These are the activations of a small neural network, seen along a few directions. Each row is one input.
In each table, some parts of the input vary, and every possible input appears once, in random order.
Descriptions start from the smaller parts, as in this example, which fits no table here: one of 5 places around a ring, together with either a single point or one of 11 places around a ring or (one of 3 separate values, together with one of 6 places along a line).
Shared parts are said once, and a part with two or three values counts as separate values.

Other details of the inputs shift rows strongly along three fixed directions, in all tables alike. That doesn't count.

Rows:
R1: -1.01  1.78 -1.25  1.13  4.41  1.81 -2.90  0.69  0.24  4.55  5.07
R2:  3.30  2.88  0.60  0.87 -4.07 -0.68  2.46 -1.05  1.17 -1.26 -3.52
R3: -1.80 -0.12  0.00 -2.57  1.55 -2.30 -0.27  4.05 -3.80 -0.52  1.84
R4: -1.48 -0.92 -1.32 -0.56 -1.11 -0.47  1.08 -0.49 -2.16 -2.23  1.82
R5:  1.76  1.55  1.80  1.87  3.20  3.82 -2.05 -1.56  1.80  3.54 -2.89
R6:  1.29 -7.67 -0.02 -1.96  2.76 -0.20 -1.41  2.89  2.12 -0.29 -2.03
R7: -1.82  3.28  1.09  0.34 -1.04 -2.35  0.67 -0.69 -2.73 -2.10  0.42
R8: -0.40  3.82 -2.41  1.40  0.91  0.78 -1.66 -2.49 -1.17  3.06  4.64
R9:  1.30 -7.41  0.41 -0.87  3.25  1.12 -0.50  3.66  0.41 -1.01 -2.27
R10:  3.08  1.81 -0.25  1.80 -4.68 -1.64  1.44 -1.45  2.20 -1.12 -2.96
R11: -3.82  0.85 -2.28 -3.74 -1.59 -3.79 -0.33  0.20 -2.19 -0.15  3.44
R12:  0.18 -6.79  1.12 -0.53  4.10  0.68 -2.30  0.18  2.64  0.49 -2.34
R13: -3.03 -0.82 -0.22 -1.49  3.40 -1.84 -2.91  0.67 -0.39  2.48  1.11
R14:  1.78 -3.65  1.74  2.48 -1.88 -0.04  2.15 -2.07  1.75 -4.23 -4.59
R15:  0.32  1.19  0.29 -0.18 -2.18  1.49  1.23 -1.03 -1.69 -1.52 -0.31
R16: -2.46 -1.14  1.28 -3.00 -4.25 -3.59  3.74  2.21 -1.79 -5.19  0.29
R17:  2.35  2.51  0.19  2.45 -4.81  0.43  1.98 -2.43  3.65 -0.79 -1.81
R18:  2.30  1.07  0.10  0.47  1.73  5.63 -1.37 -1.67  1.37  3.75 -1.71
R19: -3.32  2.91 -0.36 -3.16 -0.45 -2.57  0.99  1.84 -1.64  0.39  3.16
R20:  1.47  4.87 -0.50  5.26  0.74  3.70 -0.04 -1.46  0.22  2.13  2.66
Description of these inputs: one of 4 separate values, together with one of 5 places around a ring.
Q: Changing only the choice among 4 separate values turns R11 into R13. The same change can be made to R8. Which row results?
A: R12

Rows:
R21: -2.33 -5.16  1.64 -4.07 -1.28 -3.85  1.97  2.73 -2.01 -5.35 -2.27
R22:  2.26  0.78  0.52  2.21 -4.22  1.28  2.60 -1.84  0.33 -3.01 -1.84
R23: -1.39  7.47 -0.53  3.11  1.97  0.76 -1.01 -0.50 -3.33  2.19  4.60
R24: -2.36 -0.74 -1.82 -2.15 -2.58 -4.49  0.54 -0.20 -0.32 -2.10  1.93
R25: -1.99  2.03 -0.92 -0.60 -0.58 -4.25 -0.76 -0.57 -0.70 -0.27  1.23
R26:  2.97 -4.55  0.91 -0.09 -1.11  2.39  0.29 -0.01  3.55 -0.16 -3.70
R27:  1.28  6.25 -1.55  3.45  0.66  1.27 -1.82 -3.59  0.82  3.88  1.65
R28:  4.75  1.83  0.91  3.63 -1.00  5.60 -0.30 -3.27  4.37  3.02 -3.02
R29:  2.21  1.92  1.51  1.59 -3.77  0.27  2.76 -0.84  1.03 -2.20 -3.20
R30: -4.40  1.74 -0.97 -5.24 -0.93 -5.11  1.12  2.67 -4.41 -1.60  2.95
R31: -1.14 -9.75  0.85 -3.27  9.28  4.17 -4.55  3.72  0.61  4.04 -0.98
R32: -3.97  4.99 -1.22 -2.25  1.03 -5.01 -1.43  1.52 -3.68  1.45  4.69
R33: -1.79 -4.05 -0.09 -3.56  2.08 -0.98  0.13  4.56 -1.80 -0.79  1.00
R34:  3.31 -3.76  2.19  2.18 -1.69  1.52  1.06 -1.97  2.96 -2.26 -6.06
R35: -0.44  0.12 -0.32  0.53 -0.39  0.85 -0.01 -1.64  0.32  0.14  0.78
R36:  2.57  1.36  0.49  1.14 -4.77  1.03  2.70 -1.10  0.92 -1.92 -2.51
R37: -3.71 -5.45 -1.86 -3.37  7.77 -0.83 -4.37  4.43 -1.02  3.47  4.28
R38:  0.90  2.82 -0.58  3.26  3.24  3.38 -1.21  0.37 -1.65  2.30  2.77
R39: -1.47 -6.37  0.04 -4.50 -1.85 -4.67  2.04  3.07  0.30 -4.49 -0.79
R40:  3.37 -0.93  1.55  2.13  0.38  4.49  0.43 -1.46  1.31  0.19 -3.63
R41:  0.93 -5.01  0.31 -0.98  0.00  1.45 -0.36 -1.00  3.82  0.06 -2.85
R42: -2.30  3.33 -1.24 -2.56 -1.41 -4.17  0.34  0.16 -2.03 -0.23  2.63
R43:  2.06  0.18 -0.13  2.51 -4.29  0.16  1.98 -2.86  1.30 -2.54 -1.61
R44:  1.58 -4.13 -0.15  2.61  9.39  7.08 -5.04  1.79  1.05  6.50  1.35
R45: -0.01 -3.48  1.20 -3.08 -2.15  0.50  2.07  1.19  0.92 -2.08 -2.75
R46:  0.03  7.22 -0.01  1.34 -1.93 -1.25  0.65 -0.70 -2.19  0.51  0.81
R47:  0.58  4.94 -0.29  2.43  2.11  1.32 -1.93 -0.56  0.25  3.86  2.13
R48: -1.24  7.24 -1.74  3.08  1.31 -1.18 -2.05 -1.99 -0.72  3.38  4.42
R49:  2.57 -0.55  1.31  3.45 -1.60  1.36  1.21 -2.39  2.16 -1.51 -3.03
R50: -2.83 -0.32  0.01 -2.90 -3.65 -3.09  2.96  0.30 -2.14 -4.47  1.02
Q: What is each input in this table made of?
A: one of 5 places around a ring, together with one of 6 places around a ring
Q: Changing only the place on the ring of 5 turns R37 into R33. The same change can be made to R27. Which row results?
A: R30
Q: Which other rows does R39 become when the place on the ring of 6 takes its other values? List them by row number.
A: R26, R28, R32, R42, R47
Q: A walk changes only the place on the ring of 5. It starts at R43 and steps to R22. List the rest of the walk in order.
A: R36, R26, R24
Q: Which other rows does R47 become when the place on the ring of 5 takes its other values? List them by row number.
A: R23, R29, R48, R49
